Each row below holds a small network's activations on one record, seen along a few directions.
After each row come some of the record's fields: VELU, LIZE, VEM, KEFOP, KELOM, ZIK, BIBA.
A field that a record lacks is written missing.
The largest differences between rows may come from other fields.
Strong random noise was added to every row along 14 fixed directions; ignore it. To show where, here is one row again and again, with new noise each time:
[ 229  -90  422 -248  -17  228 -176 -113 -173  123 -325 -278  250    9
   40  -46 -265   40 -286 -302 -194  503  353  284 -127   86 -201   42
 -238 -252  281  157  -55 -195  352  387   60   42]
[-363   87  261  -99  -47 -417 -113  262   86   -1 -149  374  -55  121
   48 -435  -78  199  290  229  -43  317  100   82 -316 -318  192  400
  153 -272  358 -187  -44  -49   29   98  419  491]
[  46  -71 -348  201  -57  -39  242 -269  252 -123 -641  282  284  195
 -294 -375 -450  -28 -141  171   67 -322   17  450   -1 -112  -50 -169
  -18  412 -173  245  696 -296 -155 -149 -602 -600]
[ 132 -109   79  573  613   63  129  148 -118  235   49 -444  -29   60
  -66  354  298  -63 -315  171  282 -339    6  138  191  142 -176 -518
 -231  315  176   56 -313  112 -170 -244 -105 -187]
[ 224 -207  145 -101 -361  288 -174  166  -56 -138 -319  -60    4  -80
 -151 -446  102  427    1  -44  -68   55  -34  -64 -236 -324 -240  156
  453   -6   53   57  469 -298   38  257  578 -239]
[ 446   16   28   48   25 -355  -42  -33  -39 -237 -104 -214  317 -389
  260   81 -244 -353 -113  -47 -278  455  208 -310   34  226 -245  -45
  -28 -107   32   20 -371   56  163  232   98  253]
[ 644 -137  229  193  404 -222 -303   24 -226  368  -91 -544  -50 -520
  320  511  -20   80 -379 -564  289  570  356 -587 -216  456 -603 -320
 -148   44  156  -41 -554  187  647  159  428  509]
[ 402 -240  -60  144 -761  202  197 -446  149   77  176  -42 -302    3
 -166  174 -253  476   98   66 -369  436    3 -518 -372    2  251  359
  266 -430 -141  452   74  417  588  460  297  -44]
[  82 -178 -451  -32 -435   22   82 -112  581 -152 -111   99  213 -217
 -192 -290  119  -56 -133 -204  144 -283 -141 -577  -32   35   82  282
 -126 -192 -478  -66  402 -390  107   11 -296 -311]
[ 229   46 -143 -385   39  394  132  174  -31 -595  155 -476  164   72
   53 -112  112 -145 -272  117 -289 -130   68  400  456  142 -179 -116
   23 -145 -130   29 -274  -94 -615   91 -134 -256]
[-780   50  296 -110 -353  120  235   72  116    6 -129 -428  368   24
  -37  -80 -358  446   15 -150  184  342   -8  526 -178 -119  160  274
 -210 -414  390  258 -466  338  122  145  206  298]
[ 692 -183  269  456  159  -29  -59  147 -175 -266 -479  100  276  -81
  -12  440 -322 -256 -162  412 -310  158  151  212   75  -61 -257 -411
  208  662  240  145 -136  209  -55  334  -85   58]
[ 280 -242  113  189  147  104 -167  288 -116  -61 -185  177  -87  -25
   35  131   92  191  -46  105  107  -99  -47  -12  -21 -158 -181  -83
  301  381   38  -91   29  121  -34   61  189   69]
[ 574  -11 -556 -120  334 -382 -190  379  133 -507  642  350 -543  -60
 -124 -120  233  260  -27  744  141   15  -29  315  -57   22  515  127
  629 -447  197 -459  -37  234 -177   -7  212 -102]
[-418  126  120  563   29 -262  392 -186 -100  454 -248 -687   27    6
   13 -110 -102  308   51 -153  163  127    9 -232 -253   21 -259 -167
 -147   -7  162  446 -181  238  179 -286  452   29]
[-530 -103  242  -73  -12  219  -67  373 -416  -35 -288   -1  -78  167
   92 -490  -43  777  240   -9  238  -46 -227  606 -170 -513 -158  198
  587  138  255   76  211  232 -174 -160  711  -54]

[ 153   -1 -133 -316  299  365 -110   89   -6  -74  233  -28 -238  278
  -77 -189  430  -38 -282    0   22 -398   61  259  236  123  -23  -82
 -140  -87 -108 -151  153 -355 -338  -90 -229 -349]  (VELU todaz; LIZE kopiz; VEM bet; KEFOP missing; KELOM digeb; ZIK lal; BIBA gules)
[-477 -358  224  437 -326  -35  102 -130  -52  124  163  412  205 -199
  168  -90  -75  -28  412  109    1 -175 -375 -333   25 -360   25  236
  117  161  -35  113  -98  220  144   75  147  127]  (VELU todaz; LIZE kopiz; VEM gedul; KEFOP davo; KELOM digeb; ZIK dem; BIBA gules)
[ 102   97 -341 -444  117  360  200 -197   31   36  623 -416 -511  196
  173  -23  401  -62 -124 -295  -65 -258  118 -416  416  388 -361 -141
 -230 -257 -612  -45 -297 -193 -421 -214 -163    1]  (VELU todaz; LIZE kopiz; VEM gedul; KEFOP davo; KELOM digeb; ZIK lal; BIBA zok)
[-137   46 -189   56 -147  -97  349  -85   91 -389  135 -498  375 -324
  127 -244 -215 -182   -4   93  -25   -7  -73   23  276   84 -298 -154
    6 -108  -93  167 -392   17 -333    4   42  -76]  (VELU todaz; LIZE kopiz; VEM gedul; KEFOP davo; KELOM missing; ZIK missing; BIBA missing)
[ 294  -23   40  217  280  104 -102   90 -131  111  -51 -361  108 -147
 -224  332  101   19 -329   26  218   19    6  394  -53  136  132 -281
  -46    3  305   14   78   85  232    3  -33 -375]  (VELU bep; LIZE dar; VEM missing; KEFOP missing; KELOM metev; ZIK lal; BIBA zok)
[ 246  -56  344  -80 -491  493  215 -147 -331 -317 -210 -301  281  140
  336  422 -281 -282   99 -174 -907  278   22 -290  296   56 -272  135
  -17  171 -317  504 -411  428  -97  380  -16  158]  (VELU bep; LIZE dar; VEM bet; KEFOP davo; KELOM missing; ZIK missing; BIBA missing)
[-384 -141  352 -112  -60  174   79 -482 -511   81  331   95  334 -118
  378 -280 -352 -197  219  -81 -330  150  -48  378  261  -61 -146   49
  -10  -85   83  330 -195   12   34   94    5 -122]  (VELU bep; LIZE kopiz; VEM bet; KEFOP fube; KELOM digeb; ZIK zufe; BIBA zok)
[  16  -70 -417 -313  549 -269 -367  425  170 -337  424  323   47 -209
   21 -225  344  -95 -280   68  515 -266 -121  444  121  169  505  256
  -10 -462  182 -630  -40 -112   -7 -156 -256 -165]  (VELU bep; LIZE dar; VEM bet; KEFOP davo; KELOM missing; ZIK missing; BIBA missing)
[ 655  142 -199 -226  791 -215 -192 -166 -324  199   66   36 -507  343
  105 -123   10 -120 -265   70  -72  194  442  309   14  302 -128 -259
  -58 -139   21 -162  213 -264    6 -211 -223 -229]  (VELU bep; LIZE dar; VEM bet; KEFOP davo; KELOM missing; ZIK missing; BIBA missing)
[-137 -256   -1   37  106  345    3  143  467  181  173  442 -346  307
 -293  433  150  294 -126  110  553 -442   36  136  -14   -2   95 -162
 -274  343  -42 -202 -177    8 -166   32 -464  319]  (VELU todaz; LIZE dar; VEM gedul; KEFOP davo; KELOM missing; ZIK missing; BIBA missing)
[ 102 -420  306  163  242  318 -409  419 -327  292  -46   23  224 -172
  197  561  300   -8 -192 -352  247   52 -306 -103   22  -94  255  388
 -117 -158   30 -262  -91  355  650   -9   -8  -58]  (VELU bep; LIZE kopiz; VEM bet; KEFOP davo; KELOM missing; ZIK missing; BIBA missing)
[-704   93   97 -400 -200  246   36  411   47 -426  -30 -181  567   36
  -17 -304   22   -3   -5   37   50 -119 -236  746  222 -257  274  371
  -66 -373  221 -117 -179  -34 -366   -7  -57 -115]  (VELU bep; LIZE kopiz; VEM bet; KEFOP davo; KELOM digeb; ZIK lal; BIBA gules)
[  29  177  -24 -161  156  113  -60  271  -47 -140  273 -384 -112   50
  -14   89  342   54 -142  -17  -28  -28   -2  151   96  117  114  -65
   -1 -218  145 -130 -291   81 -214  -15  182   28]  (VELU todaz; LIZE dar; VEM gedul; KEFOP davo; KELOM digeb; ZIK lal; BIBA gules)
[-415   51  435   55 -208  -21 -149  246 -136   31 -250  570    8  364
  -44 -191   39   80  407  321 -352   -9 -169  177 -181 -543  426  447
  246  108  281  -21  250   86   14   97  267  176]  (VELU todaz; LIZE kopiz; VEM gedul; KEFOP fube; KELOM digeb; ZIK zufe; BIBA gules)
[ 117  344  -21 -339  313  123   81   86 -134 -191 -205 -382  130  387
  109  140   -8 -371 -308 -116 -393   66  228  444  318  311   37  -66
 -322 -110    2   44 -221   30 -279  -78 -426  -63]  (VELU bep; LIZE dar; VEM bet; KEFOP davo; KELOM digeb; ZIK lal; BIBA zok)
[-601   22 -148 -238 -398   67  150   87  170  -81 -399    0  273  -20
  235 -321  -79   91  225 -509  141 -151 -242 -435   28 -187 -264  388
  -60   72 -564  -28  128  -58 -126 -272   -6  166]  (VELU todaz; LIZE dar; VEM gedul; KEFOP davo; KELOM missing; ZIK missing; BIBA missing)
[ 257 -178  -26  226 -229  -33 -111  -66  453  -97  205  226 -108 -375
 -494 -203  126  246  -57  359  389 -237   68   -5 -261  -65 -165 -472
  281  369  355  -68  201 -482 -127  325  280  -51]  (VELU todaz; LIZE dar; VEM missing; KEFOP fube; KELOM digeb; ZIK lal; BIBA gules)
[ 401 -421  -96  588  323   38  -39   55   96  196  800 -239 -198 -577
 -188  409  471  106 -228  327  655 -334 -166 -224   89  127  -53 -496
   35    6  202 -206 -370   41  104   38  133 -223]  (VELU bep; LIZE kopiz; VEM gedul; KEFOP missing; KELOM missing; ZIK missing; BIBA missing)
[-445 -153   71  154  108  -11   83 -369 -200  469   37  -58   36 -121
  287  111 -305  227   44 -512  390   56   -5    5  -26  105 -298 -108
 -203  189  -86  206 -199  249  368 -197  -63  174]  (VELU bep; LIZE kopiz; VEM gedul; KEFOP davo; KELOM digeb; ZIK dem; BIBA gules)
[-325   52 -297  652 -167 -692  435 -328  123  -24 -263   64  224 -326
 -142 -518 -640  175  322  383  302  -32 -113  153 -256 -242 -230 -342
  329  389  134  351  247   12 -115 -223  200 -206]  (VELU bep; LIZE kopiz; VEM gedul; KEFOP davo; KELOM missing; ZIK missing; BIBA missing)
[  60  168  192  273 -159  241  255  134 -246 -187 -152 -318   73  219
  -29  184  199 -278  169  271 -586 -138 -199 -131  279 -216  -81 -154
  149  321 -147  250   -7  155 -459  -23  119 -183]  (VELU todaz; LIZE dar; VEM gedul; KEFOP missing; KELOM digeb; ZIK lal; BIBA zok)
[  93 -396  -36  -77  -68 -123 -275  -40  161  162  183  671 -323 -418
 -141 -191 -355  690  127  115  807  164   76  286 -410 -264 -257 -162
  456  219  195 -269  233 -152  233  204  281  247]  (VELU bep; LIZE kopiz; VEM gedul; KEFOP missing; KELOM missing; ZIK missing; BIBA missing)
[ 289 -142  198  390 -219 -315  143 -402  107  251  391  493 -341    3
  -90  263 -348  -84  333  642 -271  416  152 -265 -220 -114  225  -30
   42 -126  166  101 -195  196  252  372   -5  345]  (VELU todaz; LIZE dar; VEM gedul; KEFOP missing; KELOM missing; ZIK missing; BIBA missing)
[ 783   91   73 -606 -358  503  -69   36 -408 -509  182 -330 -329  160
  146   97   -1   76    1   95 -823  476  186  -26  160   59 -169  134
  497 -253 -155  142  -94  176 -197  443  448  -24]  (VELU bep; LIZE dar; VEM gedul; KEFOP fube; KELOM missing; ZIK missing; BIBA missing)
[  31   88   82  285  335 -519   19 -262  -43  423   74   84 -164  -75
   41 -389   71 -286  146  119   29   83  169 -375 -139   26 -255 -215
 -180  -47   77  -37  186 -489   53 -191  148  -18]  (VELU todaz; LIZE dar; VEM bet; KEFOP missing; KELOM missing; ZIK missing; BIBA missing)
[-615  161  516   34 -427  350  221  284  523  282  193 -457  -34  400
 -450  600  225  282  -86  205   54  232   73  161 -228  -76  637  259
 -632 -588  524   76 -729  327  101  346   -1  570]  (VELU todaz; LIZE kopiz; VEM bet; KEFOP missing; KELOM digeb; ZIK lal; BIBA gules)
[-451  119  -68 -353 -742 -175   40  -51   69 -326 -104   92  255 -359
  -51 -517 -511  478  319  -72   27  429 -158  270 -336 -281  101  385
  514 -330  154  145  222   98  143  211  525   68]  (VELU bep; LIZE kopiz; VEM bet; KEFOP missing; KELOM digeb; ZIK lal; BIBA zok)
[  76  -13  -57   37  373 -186 -123  -70 -362   67 -112  215   25 -220
  398  341 -331  -20  -18 -366  203   78   -1  133   71  243 -276 -228
   91  512  -83   21 -198  453  200 -179 -128  214]  (VELU bep; LIZE dar; VEM gedul; KEFOP missing; KELOM digeb; ZIK lal; BIBA zok)
[-312  -22 -290  230   -5 -238  243 -293  292  219  770 -626  170 -619
    0 -332  442 -267  -26 -102  398 -266 -190 -667  119  220 -105 -159
 -355 -567 -161  -54 -233 -442  -49 -248  106 -297]  (VELU todaz; LIZE dar; VEM bet; KEFOP missing; KELOM metev; ZIK zufe; BIBA gules)
[-159  -45  290  136 -407  313   98   13   56  233 -191  132   10  335
 -185  318  128  -57  135   33 -331   26 -171 -281  -99 -244  424  358
 -186 -110 -108  127  210  100  213  131 -159  -66]  (VELU bep; LIZE dar; VEM bet; KEFOP missing; KELOM missing; ZIK missing; BIBA missing)
[-491  -78  144 -664  -10   75 -266  334  109 -212  -60  514  109   -4
  428 -115 -120   97   96 -445  223   41   40   34  135  -58 -170  390
  -83   31 -198 -399 -374   -5 -177   69 -107  800]  (VELU todaz; LIZE kopiz; VEM bet; KEFOP davo; KELOM missing; ZIK missing; BIBA missing)
[ 244 -129 -126 -273 -272  469 -151   -2  -96 -227 -380  175  205  254
 -162 -486  142  -67  -77  -28 -408 -272 -136  182   56 -289  158  309
  188  -78 -239   64  908 -473  -71   60 -194 -820]  (VELU bep; LIZE kopiz; VEM bet; KEFOP davo; KELOM metev; ZIK zufe; BIBA gules)
[ -58   -7   -9 -559  -49 -228 -292 -152  166   42 -314  471  281 -246
  143 -335 -409 -166  -40 -506  218  339  241   59 -151   80 -171  214
 -264 -119  -92 -247  287 -498  323  120 -317  215]  (VELU bep; LIZE dar; VEM gedul; KEFOP missing; KELOM missing; ZIK missing; BIBA missing)
[-220   57  -63   59  130 -205   52 -281 -165  464 -150   88  -45   43
  222   22 -192  -31  125 -395  126  134  -45 -233  -91   63  -19  137
 -246  -68 -291   28  202  112  339 -358 -174    5]  (VELU todaz; LIZE dar; VEM missing; KEFOP missing; KELOM missing; ZIK missing; BIBA missing)
[ 147 -147 -363  -51  -55  -66 -158  137  -95 -280 -160  222  313 -289
  234  -31  -15 -221   18 -239   54 -128 -340 -243  146  -38   97  354
  206   -5 -437 -185  301   82  182 -189 -208 -336]  (VELU bep; LIZE dar; VEM bet; KEFOP davo; KELOM missing; ZIK missing; BIBA missing)
[-109 -133  168 -165 -223  378    9   62   32 -289  -24  215  421  126
  -16  321 -173 -252  -49   72 -287    1 -142  416  249  -61  420  299
 -169 -137  -21    0 -141  220   13  257 -493  -41]  (VELU todaz; LIZE dar; VEM missing; KEFOP davo; KELOM missing; ZIK missing; BIBA missing)
[-254  206  407  -10   29    7   12   39 -139  127   51 -578  236 -114
  -12   48  117  -78  -86 -141 -124  260  128   85  -41  123   19 -113
 -260 -260  444  130 -414  -29   64  124  319  132]  (VELU bep; LIZE dar; VEM bet; KEFOP fube; KELOM digeb; ZIK zufe; BIBA gules)
[ 861   -8 -187 -353  370  215 -198  -61  301  -96 -234   21  -80  152
  -44  347  103 -499 -594 -283  -86  -81  461 -235  251  513 -310 -330
 -480  222 -383 -242   27 -513  -70  174 -789   26]  (VELU todaz; LIZE dar; VEM gedul; KEFOP davo; KELOM missing; ZIK missing; BIBA missing)
[-609  -16   38 -402  562   72  -21  -61  -26  198  342  529 -368  601
  139 -559  195   45   45   57  210 -454  137  602  215   -7  112  161
 -287 -139   28 -215   16 -365 -415 -293 -381   37]  (VELU bep; LIZE dar; VEM bet; KEFOP davo; KELOM missing; ZIK missing; BIBA missing)
[  83  317 -114  124   30 -207  -19  -65  105  468 -573   49 -291  482
 -383  -32  149  142  -73 -164  -88   77   62 -179 -455    2  528  255
 -174 -213   13   52  814 -111  471 -238  -96 -341]  (VELU bep; LIZE dar; VEM missing; KEFOP missing; KELOM missing; ZIK missing; BIBA missing)

Which values does each new row have?
[ -28 -403  424  348  290   81 -148 -175 -261  332  621  719 -217  -27
  -13  277   42  -37  204  495  133 -111  -78  362   70 -204  254 -163
   87  170  347 -124 -126   76  108  188 -119   51]  (VELU bep; LIZE dar; VEM missing; KEFOP missing; KELOM missing; ZIK missing; BIBA missing)
[ 352 -154  237 -162   54  344 -152 -272 -139   88  442   -8  -27   22
  -66   42  229 -349 -156   39 -376    7  167   60  191  158  124  -46
 -196 -321   79   17   24 -398   75  346 -186 -284]  (VELU bep; LIZE dar; VEM missing; KEFOP davo; KELOM metev; ZIK lal; BIBA zok)
[ 252 -307 -249  339 -180    5  -81  221  142 -281  401 -308  240 -738
 -145  457   65  328 -222   59  533    0 -304  -65  -89  117  175  -75
  299 -162  205  -72 -368  468  355  178  282 -105]  (VELU bep; LIZE kopiz; VEM bet; KEFOP davo; KELOM missing; ZIK missing; BIBA missing)
[-326   93   30    2  122 -146  171 -105 -142  101   38 -125  -98  231
   -3 -630   46   75  119  154  -79  -40   36  229  -69 -117  -47   86
   15 -257  143  125  169 -235 -183 -184  261 -224]  (VELU bep; LIZE dar; VEM bet; KEFOP davo; KELOM missing; ZIK missing; BIBA missing)
[ -47 -380  101 -482  155  405 -545  403 -211  -97  226  296  148 -289
  281  107  185  202 -111 -456  503  -31 -221  250  121 -106   19  342
  105 -162  -62 -514  -83   22  204   64    1  113]  (VELU todaz; LIZE dar; VEM missing; KEFOP davo; KELOM missing; ZIK missing; BIBA missing)
[-112   81 -477  179  404 -572 -245  453  232  284  -14  530 -548  211
 -179 -287  570  294  104  123  516 -333 -249 -380 -395 -182  623  437
  189 -276  -55 -555  597  -66  218 -562  136 -135]  (VELU bep; LIZE kopiz; VEM bet; KEFOP davo; KELOM missing; ZIK missing; BIBA missing)
[ -18  -56  316  237 -400   32  113 -223   68  307 -370  270 -275  400
 -348 -109 -332  493  218  305 -217  315  143   83 -520 -341  148  165
  205   -2  276  338  382   68  366  292  317   88]  (VELU todaz; LIZE kopiz; VEM gedul; KEFOP davo; KELOM missing; ZIK missing; BIBA missing)
[-103  -41  186 -182  569  320 -338  640 -201  186 -288 -225   65  138
  171  117  738 -168 -297 -546  264 -449 -120 -158  266   31 -156   92
 -302  125 -162 -463   32 -248 -124 -348  -53  -33]  (VELU bep; LIZE dar; VEM gedul; KEFOP davo; KELOM missing; ZIK missing; BIBA missing)
[-405  107 -332   54 -169   -1  238  390  343 -616   14  476  293  198
  -57  102  116 -368  228  452 -171 -610 -463  114  437 -229  592  306
   54  214 -318 -180  -32  261 -589 -227 -549 -102]  (VELU todaz; LIZE kopiz; VEM gedul; KEFOP fube; KELOM missing; ZIK missing; BIBA missing)
[-223  241   98 -400  340   64  -77  212   95  143  293 -168 -353  326
   93  198  381   92 -151 -218  156   31  238   19   59  272  162   88
 -390 -275   84 -269 -504   49 -133 -111  -38  510]  (VELU bep; LIZE dar; VEM missing; KEFOP fube; KELOM missing; ZIK missing; BIBA missing)
[-437  181  215  337  184  -97  235  -42   51  372 -192 -526  177  207
 -102 -206  283 -168  -64  -88   -1 -163   23 -182  -29   -3   -8  -79
 -509 -162  143  136  -56 -280  -51 -239   31 -139]  (VELU todaz; LIZE dar; VEM gedul; KEFOP davo; KELOM missing; ZIK missing; BIBA missing)
[ 128  -55  655  103  408  176 -443  322 -229  306 -283  218   56  251
 -243  118  420 -153 -200   90  -74  -90  165  326 -112 -170  217  -97
 -221  171  581 -243  234 -417  116  187   58  -44]  (VELU bep; LIZE dar; VEM missing; KEFOP fube; KELOM missing; ZIK missing; BIBA missing)
[-356 -118 -227  254    7   29   92  325  370 -133  858 -270   28 -425
 -268  214  579  128  -49  315  632 -437 -440  -10  121   10  502  -43
  -49 -420  177 -336 -443  150 -184 -114   65 -153]  (VELU todaz; LIZE dar; VEM missing; KEFOP missing; KELOM missing; ZIK missing; BIBA missing)
[-632 -244  347   25  119  -54  -89 -385 -304  386  -94  363  539 -218
  285 -695 -231 -310  199 -299  145  -57 -148  227  123 -285 -185  151
 -273  -72   -1   10  392 -566  181 -132 -196 -319]  (VELU todaz; LIZE dar; VEM bet; KEFOP missing; KELOM missing; ZIK missing; BIBA missing)
[ -12 -288  164 -465  260  373 -444  306 -136   42 -203  343  184   46
  186  -17    6    6 -215 -409  305  -46  -15  378  130 -119  -31  276
 -185  -48  -71 -405  125 -207  158   52 -337   19]  (VELU todaz; LIZE kopiz; VEM gedul; KEFOP davo; KELOM missing; ZIK missing; BIBA missing)
[-444   27  348  221   -1 -316   45 -258 -465  209  -99 -306  430 -407
  271 -810  -72 -183  298 -136 -133  135 -101 -149  -36 -244 -452  -69
   65 -132  176  188  192 -452    2 -135  597 -280]  (VELU todaz; LIZE dar; VEM bet; KEFOP missing; KELOM missing; ZIK missing; BIBA missing)
[-487 -120   91  240 -152    9 -102  203  -82   29 -205  239  399 -176
  110 -157  205 -160  262 -167   58 -335 -470 -240   68 -362  178  279
   85  229 -132 -105  334  -27   61 -220   88 -206]  (VELU todaz; LIZE dar; VEM gedul; KEFOP fube; KELOM metev; ZIK dem; BIBA gules)
[-257 -159  645  503   -3  296  128 -131 -161  428  188 -580  387  -68
 -250   24  278 -234 -121  157  -70  -20  -86  137    2 -143   99 -152
 -497 -313  526  264 -140 -285  191  218  154 -391]  (VELU todaz; LIZE dar; VEM gedul; KEFOP missing; KELOM missing; ZIK missing; BIBA missing)
[ 134 -246   36 -490  -20  233 -321  262 -206 -487  384 -116  505 -523
  302 -129   96 -233 -151 -209  -60  179 -169  252  324    9   88  356
  109 -550   19 -310 -271  -53   97  284   62 -159]  (VELU bep; LIZE kopiz; VEM gedul; KEFOP davo; KELOM missing; ZIK missing; BIBA missing)
[ 554 -397 -291  238  -57  151   -2 -478    3 -178   -8  315   87 -416
 -168 -290 -339   51 -135  173  275 -340   38  251   73   13 -592 -660
  386  758 -106  219  506 -416 -147  129 -161 -612]  (VELU bep; LIZE dar; VEM bet; KEFOP fube; KELOM digeb; ZIK lal; BIBA gules)
